Each row below is a small network's average activation on inputs in which a field has the value named, seen along a few directions.
Related values have similar rows: they may be neighbours, one step apart, or belong to one group.
In the rows, zero is written as 500.
Random noise pushes rows far along 5 fixed directions. That doesn't count. These rows show it; they differ only by the noise:
[451 537 368 491 517 567 407 608 594 538 372 574 496 700 628 340 490 302
 349 431]
[493 484 625 602 429 493 531 444 466 581 434 306 339 264 476 658 511 685
 566 513]
[431 489 529 563 465 302 507 556 457 602 391 437 450 337 561 444 502 556
 466 485]
[445 549 414 547 516 444 440 598 604 577 394 458 423 572 604 527 501 412
 387 454]
[449 438 594 539 429 605 524 433 409 540 395 434 455 317 453 305 518 570
 557 490]
[520 542 514 514 466 523 481 519 534 539 416 443 422 481 544 544 521 521
 492 498]
[408 519 457 524 502 321 489 591 515 581 377 484 491 433 564 348 526 453
 435 474]


Field L:
l7: [354 383 386 590 677 308 487 542 551 523 464 555 617 490 530 427 483 450
 351 513]
l8: [774 670 493 417 497 632 500 436 520 457 644 436 450 519 340 865 525 674
 626 444]
l12: [406 505 576 511 463 533 556 455 431 535 371 420 526 402 437 390 546 504
 556 505]
l11: [577 614 225 421 523 575 453 505 635 389 522 479 613 751 463 593 538 415
 451 520]
l9: [527 539 387 485 645 398 491 518 522 507 560 515 546 473 452 528 661 468
 507 591]
l4: [530 491 515 556 428 463 490 551 639 560 483 358 409 430 460 821 498 614
 466 561]
l15: [311 454 387 648 599 650 565 395 707 533 564 406 443 611 520 466 465 465
 521 507]
l1: [515 445 453 388 574 551 428 540 428 448 579 649 609 517 397 396 546 415
 515 542]
l5: [324 289 514 690 435 558 502 388 532 584 451 236 213 369 463 794 464 640
 436 381]
l3: [219 372 663 694 615 523 537 489 479 550 638 193 270 208 345 638 417 544
 562 400]
l13: [547 577 590 390 563 252 459 578 595 461 594 621 527 475 552 400 509 420
 592 578]
l6: [365 556 455 544 521 545 620 404 578 415 581 415 492 509 505 501 577 437
 500 556]
l2: [627 549 504 482 439 372 605 501 387 437 492 599 640 366 324 541 439 560
 564 497]
l10: [513 531 664 471 602 229 543 604 475 560 652 466 436 561 523 714 418 530
 465 477]
l14: [446 410 463 612 416 394 455 483 427 528 597 585 578 644 661 466 392 438
 443 433]
L is arranged as 5 separate groups.
- List the group mates of l15, in the order listed. => l6, l14
- List the group mates of l9, in the order listed. => l7, l1
- List the group mates of l5, in the order listed. => l12, l4
- List the group mates of l3, in the order listed. => l13, l10

Field T:
t18: [412 196 605 695 405 600 438 481 282 636 308 474 454 467 800 366 318 622
 292 499]
t6: [580 462 588 597 413 596 513 431 297 544 489 557 610 312 369 513 300 627
 610 483]
t1: [451 466 551 458 359 788 400 489 513 366 320 531 466 584 415 177 425 340
 493 443]
t9: [513 566 704 484 466 728 476 428 574 404 564 395 382 624 387 631 423 420
 539 549]
t17: [730 547 521 282 552 381 690 381 418 402 501 724 768 496 340 389 745 574
 732 700]
t8: [456 388 585 377 382 385 538 452 401 442 620 554 588 504 666 167 430 501
 530 452]
t5: [583 452 615 389 510 466 347 578 460 515 550 517 401 504 633 630 455 531
 529 502]
t15: [418 362 358 684 531 437 513 579 522 661 322 445 394 560 620 679 461 603
 320 549]
t11: [709 694 454 260 555 398 561 498 531 442 515 339 463 445 365 749 701 622
 517 523]
t2: [418 424 628 593 552 536 552 452 494 497 612 453 470 384 326 307 320 435
 531 494]
t3: [516 481 583 318 584 345 408 510 203 501 580 711 616 509 445 332 520 451
 637 549]
t10: [387 698 333 502 453 607 536 573 803 624 512 301 344 688 623 728 560 485
 540 428]
t4: [400 500 570 573 378 410 624 486 391 498 348 443 475 183 289 576 453 605
 513 513]
t13: [458 623 314 405 661 545 354 744 700 498 323 557 448 738 640 459 671 189
 385 358]
t20: [721 508 418 425 594 472 404 591 544 477 541 692 560 583 574 668 452 575
 378 309]
t16: [417 405 569 540 600 491 630 317 540 416 611 454 552 238 321 276 606 548
 626 694]
t14: [820 885 334 321 569 549 639 420 714 331 683 474 595 684 328 794 713 585
 702 596]
t7: [413 455 691 596 495 389 489 473 506 592 518 462 440 408 550 627 562 616
 535 704]
t19: [310 505 414 771 545 552 488 519 560 434 695 375 431 506 542 590 493 413
 424 422]
t12: [664 506 378 568 279 634 454 424 506 557 499 526 491 590 682 716 462 509
 431 381]
A value of T combines one of 5 hidden first parts with one of 4 second parts; all combinations occur once.
- Changing only the second part turns t11 into t12. t3 has the same second part as t11; what does that change turn t3 into? => t19
- Changing only the second part turns t14 into t17. t10 has the same second part as t14; what does that change turn t10 into? => t18
- Changing only the second part turns t20 into t6. t13 has the same second part as t20; what does that change turn t13 into? => t1
- Changing only the second part turns t16 into t2. t7 has the same second part as t16; what does that change turn t7 into? => t9

Field D:
d4: [367 396 594 556 564 407 434 522 397 578 501 515 421 386 583 367 415 487
 432 420]
d8: [524 565 519 477 590 305 501 539 513 498 592 581 549 487 543 503 492 477
 530 558]
d5: [497 345 488 638 450 433 498 441 304 584 549 496 469 370 538 611 387 677
 422 413]
d9: [631 651 533 394 435 572 481 484 533 470 442 455 461 549 538 734 586 545
 545 560]
d6: [379 485 409 400 529 455 515 580 559 505 342 465 553 481 428 220 652 409
 462 476]
d7: [575 403 550 541 476 709 543 397 445 482 483 530 555 467 405 487 470 578
 540 574]
d3: [356 614 355 444 604 304 602 519 646 468 499 360 598 308 134 293 697 386
 646 526]
d2: [546 577 495 524 406 412 559 536 578 475 497 479 480 636 691 674 491 559
 482 542]
d1: [332 543 474 584 610 517 503 509 710 498 572 333 386 485 383 494 521 370
 557 471]
D is arranged as 3 separate groups.
- List the group mates of d6, in the order listed. => d9, d2
- List the group mates of d7, in the order listed. => d5, d3
